[98, 117, 109, 141, 114] --> 109
[118, 124, 135, 130, 154, 116, 129] --> 135
[120, 127, 133, 126, 103, 133, 125] --> 133
[125, 154, 136, 139, 123, 150, 155] --> 136
[128, 129, 131, 136, 129, 155] --> 131
[118, 129, 129, 100] --> 129
---
[[123 123 145 107 139 123 124 143 137 126 134 126 134 123 143]
 [137 130 128 131 127 131 130 130 130 126 123 123 129 128 123]
 [131 123 128 132 131 131 129 133 133 130 125 126 124 127 131]
 [125 136 122 121 122 121 125 115 119 127 126 131 141 131 128]
 [124 125 142 118 132 132 125 135 138 133 134 120 132 139 132]
 [113 131 127 129 123 129 127 132 128 127 133 130 135 135 131]
 [127 127 128 126 130 128 129 131 131 127 128 129 128 132 133]
 [127 127 131 124 131 128 127 131 131 128 130 127 129 129 131]
 [129 128 124 132 126 130 131 127 130 127 125 128 125 136 130]]	143

[[122 128 120 123 127 120 132 119]
 [108 125 120 124 128 117 132 116]
 [114 117 125 127 122 123 123 125]
 [105 106 135 131 112 134 114 122]
 [112 133 117 116 131 121 134 119]
 [121 111 133 129 113 136 116 124]
 [118 119 129 120 118 136 118 132]
 [116 133 114 124 134 109 141 110]
 [ 99 110 134 129 113 135 117 111]
 [150 139 117 124 131 121 145 106]
 [136 116 132 132 114 134 123 114]
 [112 121 128 122 120 133 123 121]]	119

[[119 127 143 114 106 130 125]
 [122 131 141 118 115 134 126]
 [129 123 129 113 111 126 123]
 [123 131 137 117 116 133 124]
 [134 126 141 124 120 133 131]
 [111 138 157 121 114 141 129]
 [125 127 119 108 113 125 116]
 [124 131 131 116 118 132 122]
 [139 127 130 124 126 132 127]
 [123 128 136 115 112 130 123]
 [131 126 131 118 117 130 124]
 [135 128 148 129 122 136 134]]	125

[[134 114 136 109 126 111 106 109 119 133 120 130]
 [140 107 140 101 128 117 104 109 118 137 116 130]
 [137 104 152 105 141 126 113 123 107 129 106 118]
 [116 133 148 131 113 138 141 125 142 115 143 144]
 [139 110 158 102 116 143 121 114 119 130 114 144]
 [110 129 139 139 136 122 137 133 124 111 130 117]
 [112 138 139 138 117 120 135 124 131 112 138 136]
 [119 129 148 127 113 137 138 122 129 115 131 143]]	130

[[128 127 125 128 130 134 128 134 130]
 [128 136 127 119 134 126 125 136 122]
 [122 125 123 123 122 131 128 119 130]
 [133 125 125 131 131 129 124 130 131]
 [122 142 118 150 127 132 111 125 125]]	130

[[133 135 113 144 156 138 138 135 122 123 142 158 119 140]
 [124 122 143 123 122 130 139 137 124 127 127 118 121 118]
 [132 131 122 142 121 138 123 121 131 127 141 121 131 131]
 [135 133 136 139 126 133 137 142 131 132 134 126 139 139]
 [129 126 136 124 118 119 131 135 134 135 115 113 142 132]
 [131 132 125 135 114 139 117 115 133 130 136 120 129 131]
 [121 122 131 111 131 118 128 125 122 124 118 127 116 118]
 [133 132 134 127 133 125 138 142 128 130 125 141 133 141]
 [130 131 131 131 110 138 119 117 129 128 137 119 120 127]
 [132 134 120 130 122 124 117 118 135 135 123 129 141 137]
 [123 129 117 116 139 118 121 120 127 127 117 143 130 127]
 [131 133 125 128 119 125 118 123 135 135 122 132 141 136]]	140

[[128 144 130 134 124 125 130]
 [137 138 121 104 124 128 127]
 [130 130 131 145 129 126 123]
 [131 136 131 132 125 140 126]
 [121 135 135 136 127 123 125]]	130
---
138  104  120  133  117 -> 120, 138

120  129  115  127  102 -> 115, 129

127  128  128  140  150  129  129 -> 140, 150

126  135  121  120  127  126  137
127  140  139  122  135  130  150
122  110  116  130  123  123  105
-> 122, 150

141  153  134  156  108  129  143 -> 156, 156

109  128  131  127  154 -> 131, 154

148  127  116  141  103  143  147 -> 141, 148

142  126  127  122  152 -> 127, 152

156  157  152  153  125 -> 152, 157
---
[[122, 127, 142, 126, 122], [131, 129, 106, 125, 141], [123, 124, 144, 130, 117]] 144
[[130, 106, 123, 118, 132, 132, 120], [121, 153, 126, 120, 121, 127, 121], [122, 143, 123, 128, 128, 125, 130]] 123
[[141, 143, 146, 128, 144, 143, 135], [117, 129, 149, 128, 146, 130, 117], [113, 118, 103, 128, 112, 113, 111]] 103
[[113, 153, 127, 120], [125, 123, 145, 145], [107, 130, 146, 126]] 146
[[116, 134, 122, 117, 150, 126], [157, 110, 146, 137, 121, 144], [135, 129, 147, 136, 137, 137]] 147
[[116, 120, 126, 145], [136, 148, 122, 105], [129, 150, 116, 115]] 116
---
array([151, 125, 133, 136]) Out: 133
array([104, 116, 131, 111]) Out: 111
array([151, 143, 137, 134]) Out: 137
array([ 98, 138, 125, 146]) Out: 125
array([156, 147, 106, 149]) Out: 147
array([139, 138, 152, 119]) Out: 138
array([156, 102, 129, 150]) Out: 129
array([153, 105, 136, 126]) Out: 126
---
[[111 132 123 139 153 119 126 108 109 133 135 118 142]
 [125 132 152 137 123 124 119 120 112 137 123 129 125]
 [102 151 154 143 141 139 102 150 122 151 105 139 101]
 [130 114 106 134 121 135 112 127 141 113 128 133 118]
 [144 128 136 126 106  99 147 119 135 138 147 104 148]
 [117 113 110 115 118 134 123 113 126 113 122 139 136]
 [136 123 118 140 140 137 130 125 128 115 146 134 125]
 [124 141 140 123 114 109 124 122 130 145 121 104 134]] | 142

[[152 115 125 146 120 139]
 [137 133 119 102 130 146]
 [151 150 106 129 138 113]
 [124 125 129 107 107 152]
 [134 108 149 150 147 128]
 [149 149 115 122 112 123]
 [130 145 118 123 103 127]
 [135 135 152 134 137 142]
 [134 145 107 117 115 110]] | 139

[[128 148 125 134 124 112 119 150 115 121 140 140]
 [134 114 134 123 135 122 137 113 140 144 120 108]
 [122 105 138 120 130 132 135 105 144 140 118 111]
 [123 105 140 119 131 129 137 106 146 143 116 108]
 [128 118 126 137 123 145 115 119 125 119 136 143]
 [129 149 124 134 125 110 120 150 115 122 140 137]
 [134 115 133 123 135 121 136 114 140 143 120 108]
 [134 120 131 123 134 118 135 118 137 141 122 109]] | 140

[[121 122 116 121 118 127 128 123 132 138 131]
 [120 124 122 127 123 126 125 122 130 131 118]
 [117 121 128 130 117 130 132 118 127 128 119]
 [134 136 131 134 147 122 111 132 135 117 107]
 [125 122 128 125 114 134 143 126 121 136 146]
 [129 131 137 136 134 128 125 128 126 119 116]] | 131

[[138 136 127 135 117 134 126 134 121 129 126 117]
 [114 123 127 118 138 127 130 119 140 128 119 127]
 [125 130 135 140 127 123 122 121 125 113 129 128]
 [130 132 122 130 141 133 126 121 134 133 121 136]
 [125 125 134 126 121 150 122 144 122 123 121 110]
 [129 126 137 133 121 122 130 126 136 131 132 141]
 [122 121 135 120 130 135 123 141 129 130 122 122]
 [123 125 127 118 127 127 131 131 133 135 124 130]
 [130 122 124 110 133 133 134 135 137 153 117 123]
 [152 126 119 140 132 116 126 122 134 120 141 122]
 [134 134 129 137 133 128 127 130 129 130 134 152]] | 117
---
[109 148 119 151] ==> 151, 109
[133 131 133 135 150 132 130] ==> 150, 130
[101 110 113 150 147 116 125] ==> 150, 101
[115 106 112 122] ==> 122, 106
[135 105 124 133 133] ==> 135, 105
[146 153 124 115 147] ==> 153, 115
[118 134 135 145 104 127] ==> 145, 104
---
[[145 107 114 110 138 135 144]
 [146 107 113 112 137 135 146]
 [145 124 122 145 126 122 151]]	146

[[120 134 140 114 126 132 127]
 [136 126 154 112 128 135 146]]	146

[[104 146 111 124 154 143]
 [122 155 117 102 148 126]]	126

[[111 119 104 146]
 [139 140 144 112]]	112

[[128 128 128 130]
 [132 101 124 124]
 [129 127 128 129]]	124

[[143 133 144 106 106 105]
 [130 145 133 142 137 114]
 [148 127 136 119 107 109]]	114

[[116 140 153 143]
 [141 114 104 157]]	157
